These are the activations of a small neural network, seen along a few directions. Each row is one input.
Each table varies a few parts of the input and shows all the possible inputs, shuffled.
Descriptions start from the smaller parts, as in this example, which fits no table here: ring(5) and (point or (values(2) and line(4)) or ring(9)).
Shared parts are said once, and a part with two or three values counts as separate values.

Other details of the inputs vary at random and push rows far along two fixed directions, the same in every table; ignore that.

Table:
R1: 48,-64,35,43,-3,-95,-85,38,1,37,-35,18,16,71,101
R2: 18,-2,-59,-2,15,47,14,39,45,109,-27,-23,-55,71,-84
R3: -28,-3,10,-9,-2,7,20,5,-21,-10,-10,-4,11,-18,11
R4: -1,13,2,1,-21,12,1,-1,-15,-22,7,0,-5,-16,1
R5: -13,-1,-1,-1,-5,4,-5,-6,-7,-22,19,1,14,-13,-13
R6: 47,-66,21,27,-17,-94,-83,36,-7,33,-30,25,16,65,103
R7: -16,-3,22,-15,10,-1,1,-18,-4,6,7,-1,4,-31,0
R8: -14,-9,19,-1,14,20,9,-16,4,-4,4,-3,9,-23,13
R9: -7,8,-5,-9,14,-4,9,-15,-2,-26,10,9,-2,-3,-2
R10: -6,18,5,-6,-4,7,3,-3,-13,-22,9,7,-13,-7,3
R11: 3,9,9,4,-10,6,2,-6,3,-17,24,-14,11,-15,-4
R12: 49,-60,18,51,-13,-92,-95,55,7,37,-9,1,9,76,86
R13: -12,18,9,-5,-1,4,4,-3,-7,-22,16,7,-10,-3,1
R14: 1,11,17,-5,-3,5,15,-17,2,-12,-15,5,10,-18,7
R15: -6,7,-9,1,-12,6,1,-2,-18,-24,3,7,4,-19,-4
R16: -18,4,1,2,-4,0,-1,-3,-3,-23,17,5,12,-11,-12
R17: -1,2,-4,-15,19,3,0,-16,-6,-22,21,2,7,-5,-5
R18: -7,10,-4,8,-3,-6,11,-4,3,-22,11,2,13,-16,-5
R19: 11,13,8,-3,4,3,5,-15,3,-17,21,-15,9,-10,-2
R20: 4,-6,-67,4,12,41,12,44,32,97,-35,-5,-46,60,-84
R21: -5,10,-10,-9,2,7,-1,-6,-21,-24,2,11,-3,-13,-1
R22: -6,5,11,-11,-10,0,19,-18,2,-6,3,16,15,-12,4
R23: -11,7,-6,4,-9,1,4,0,-13,-24,5,10,4,-16,-5
R24: 5,10,-8,0,5,-6,12,-16,-3,-25,1,0,5,-14,-1
R25: 4,13,12,-9,-4,10,8,-17,1,-11,-18,1,11,-22,10
R26: -11,3,-1,-11,11,6,-6,-8,-11,-21,20,6,8,-8,-9
R27: -7,7,-2,6,0,-5,6,-5,5,-20,17,-1,18,-15,-8
R28: -6,14,5,4,-18,7,5,0,-10,-23,9,3,-5,-13,-1
R29: -6,5,-2,-11,18,-2,5,-14,-1,-23,18,7,4,-4,-5
R30: -6,4,12,-11,-5,2,14,-19,3,-2,11,14,20,-12,2
R31: -16,-8,24,2,13,14,16,-13,6,-7,0,2,6,-19,10
R32: 4,17,3,9,-15,2,11,-3,-1,-20,9,-4,0,-18,3
R33: 0,18,3,-10,2,3,7,-15,-6,-24,7,0,-14,-3,6
R34: 2,8,18,-4,7,11,6,-22,4,-2,5,1,21,-18,5
R35: 47,-58,18,36,2,-96,-94,44,-2,29,-15,11,-10,88,98
R36: -1,10,-8,7,-6,-3,11,-4,-4,-22,6,3,9,-20,-2
R37: -3,1,9,-14,-5,7,8,-22,1,0,14,9,22,-14,3
R38: 34,-65,10,35,8,-92,-101,52,-9,28,-10,21,6,79,82
R39: 49,-64,17,23,-18,-89,-89,35,-9,33,-32,21,16,60,105
R40: 6,18,-1,-14,0,8,2,-17,-10,-24,4,-3,-14,-7,8
R41: 11,-11,-51,8,-10,50,2,42,34,98,-22,-25,-39,56,-84
R42: 9,-5,-68,2,9,42,11,41,23,91,-39,-4,-47,53,-77
R43: -17,-3,27,-12,9,-6,9,-14,-2,2,4,4,1,-28,-3
R44: -12,15,12,-7,2,6,-1,-3,-5,-20,23,3,-4,-3,-3
R45: 4,19,7,4,-1,-4,13,-15,7,-21,11,-8,0,-7,1
R46: -1,9,23,0,6,6,13,-19,6,-4,1,5,19,-14,2
R47: 10,10,-11,-3,3,-2,8,-17,-7,-24,-1,-3,5,-18,1
R48: 13,19,0,-2,-6,3,6,-17,-3,-21,1,-12,-3,-15,5
R49: -34,-5,14,-5,0,4,21,2,-16,-8,-3,-3,13,-14,7
R50: 2,8,-12,-14,8,3,3,-18,-13,-26,0,6,-4,-10,3
R51: 4,9,-11,4,-8,1,8,-4,-8,-22,4,-1,9,-24,-1
R52: -6,11,11,-11,1,12,-5,-7,-10,-19,25,-2,-1,-4,-4
R53: -9,4,16,-22,1,-1,6,-7,-7,-4,-14,2,-3,-35,6
R54: 17,-7,-71,-2,15,39,16,30,30,89,-41,-10,-49,57,-75
R55: -12,13,9,6,-16,4,5,0,-3,-22,15,2,-2,-9,-4
R56: 2,-9,-65,14,-2,39,11,46,34,95,-35,-10,-38,53,-85
R57: -35,-9,10,-7,2,11,7,-9,-15,-1,8,-12,18,-17,8
R58: -13,10,12,3,-13,6,-1,-2,-1,-21,21,-2,3,-8,-8
R59: -16,-1,27,-12,5,-7,15,-10,-3,-2,-4,7,-3,-27,-1
R60: 18,2,-59,-1,-3,51,6,40,20,92,-37,-15,-56,53,-69
R61: 5,17,10,1,4,-2,9,-13,8,-18,18,-10,6,-7,-2
R62: 9,17,1,5,-18,6,7,-4,-5,-20,7,-8,1,-22,4
R63: -2,17,7,10,-13,-1,11,-4,6,-19,15,-4,4,-14,0
R64: -36,-7,14,-4,3,6,14,-4,-14,-4,5,-7,17,-14,5
R65: -25,0,5,-13,-4,11,14,5,-22,-10,-12,-7,11,-23,14
R66: 8,19,3,2,-4,-2,11,-16,1,-22,4,-8,-3,-12,4
R67: -10,-1,13,-9,3,18,11,-6,1,-14,-19,-1,2,-27,19
R68: -2,2,-3,2,-1,0,2,-8,1,-19,20,-6,20,-17,-9
R69: -11,0,22,-17,2,-5,13,-7,-7,-5,-11,5,-5,-31,2
R70: 2,7,-2,-1,12,-7,10,-15,5,-21,15,-3,15,-10,-7
R71: 0,10,-4,2,8,-9,14,-16,4,-24,7,0,9,-10,-4
R72: 7,3,-3,-4,13,-2,5,-16,1,-20,18,-7,17,-12,-7
R73: 5,-24,-42,10,13,52,28,40,46,112,-56,-15,-45,50,-67
R74: 3,11,8,-15,10,8,1,-14,-4,-19,25,-6,-2,-2,1
R75: -12,-4,18,-5,5,14,19,-7,2,-15,-16,3,0,-23,15
Each input here is: line(5) and (values(5) or (values(2) and ring(5))).
Question: Changing only the line(5) part turns R11 into R32. The same change can be made to R52. Which row results?
Answer: R10
Question: Changing only the line(5) part turns R50 into R29. The same change can be made to R15. Which row results?
Answer: R16
Question: Change only the line(5) part in R3. List by row number the other rows that result.
Answer: R49, R57, R64, R65
Question: Change only the values(2) part in R60. List by row number the other rows that result.
Answer: R21
Question: Change only the values(5) part in R57. List by row number the other rows that result.
Answer: R7, R8, R34, R37
Question: Change only the values(5) part in R46. List by row number the other rows that result.
Answer: R30, R31, R43, R64

Table:
R76: 27,14,12,1,0,-32,-33,-3,-17,-36,9,9,-22,18,46
R77: 19,-27,20,16,1,-36,-18,-1,8,12,-19,10,31,6,43
R78: -30,13,42,-25,18,17,21,-41,-3,-31,39,1,14,-34,-4
R79: -4,-34,4,28,-10,-31,-27,37,0,29,-7,-5,14,24,21
R80: -35,14,0,-28,18,52,26,-3,-1,19,11,-6,-25,-4,-52
R81: -2,47,-28,-6,-23,47,30,-1,0,-17,10,-8,-38,-6,-47
R82: 44,-27,-71,28,15,1,-20,37,48,96,-20,-16,-15,76,-63
R83: 17,-17,18,-5,0,-34,-28,3,-18,-3,-35,9,-11,6,62
R84: -42,13,-8,-14,-5,54,23,15,-3,14,13,-9,-22,-9,-52
R85: 30,-23,-12,6,24,-50,-40,-3,0,-7,17,12,11,31,26
R86: 21,-32,3,-3,13,-27,-17,6,11,36,-33,13,4,23,27
R87: -4,-20,42,14,4,-26,-28,-4,9,6,27,-5,26,10,31
R88: 4,48,8,6,-30,13,22,-20,-1,-61,34,-11,4,-34,-14
R89: -1,-29,-1,13,-15,-29,-29,26,-22,2,-29,18,0,6,41
R90: 14,49,26,-19,6,6,24,-53,0,-74,38,1,-1,-42,9
R91: -6,20,-70,-23,25,48,25,6,4,28,-3,-1,-33,24,-84
R92: -9,23,-53,3,-10,36,29,5,11,5,17,-13,4,-3,-81
R93: 7,-26,11,24,-19,-37,-23,20,-10,7,-19,9,25,2,40
R94: -2,26,31,-30,5,13,38,-50,-4,-46,-1,4,14,-56,21
R95: -30,13,-20,-2,-10,61,32,23,25,60,8,-26,-15,4,-83
R96: 20,-17,20,24,-28,-33,-22,14,-10,1,-21,-3,16,-3,54
R97: 44,8,26,24,-7,-38,-30,-11,12,-36,22,-5,11,7,42
R98: -21,27,13,-13,-22,23,31,-21,-26,-49,-7,3,-2,-59,12
R99: -1,26,33,-12,-7,15,38,-46,3,-46,4,-4,30,-60,19
R100: -1,-18,9,-9,9,-28,-19,2,-19,-6,-28,20,-1,1,40
R101: -41,8,-25,-9,-1,50,34,16,-4,16,-6,-5,-18,-13,-54
R102: -10,-29,4,-3,19,-17,-23,18,-12,18,-15,7,-11,26,18
R103: 17,-26,-84,19,-3,11,-28,63,9,79,-28,-5,-37,82,-53
R104: 4,-35,20,2,21,-37,-24,2,4,15,-3,8,11,23,39
R105: -28,12,27,-6,11,10,33,-36,6,-33,26,-2,35,-44,-5
Question: What do these inputs look like to the network?
Answer: ring(5) and (values(2) or line(4))
Question: Changing only the ring(5) part turns R76 into R97. The same change can be made to R102. Which row results?
Answer: R105
Question: Which other rows agree with R95 in the ring(5) part? List them by row number.
Answer: R79, R88, R92, R93, R96
Question: Change only the values(2) part in R82. List by row number the other rows that result.
Answer: R97
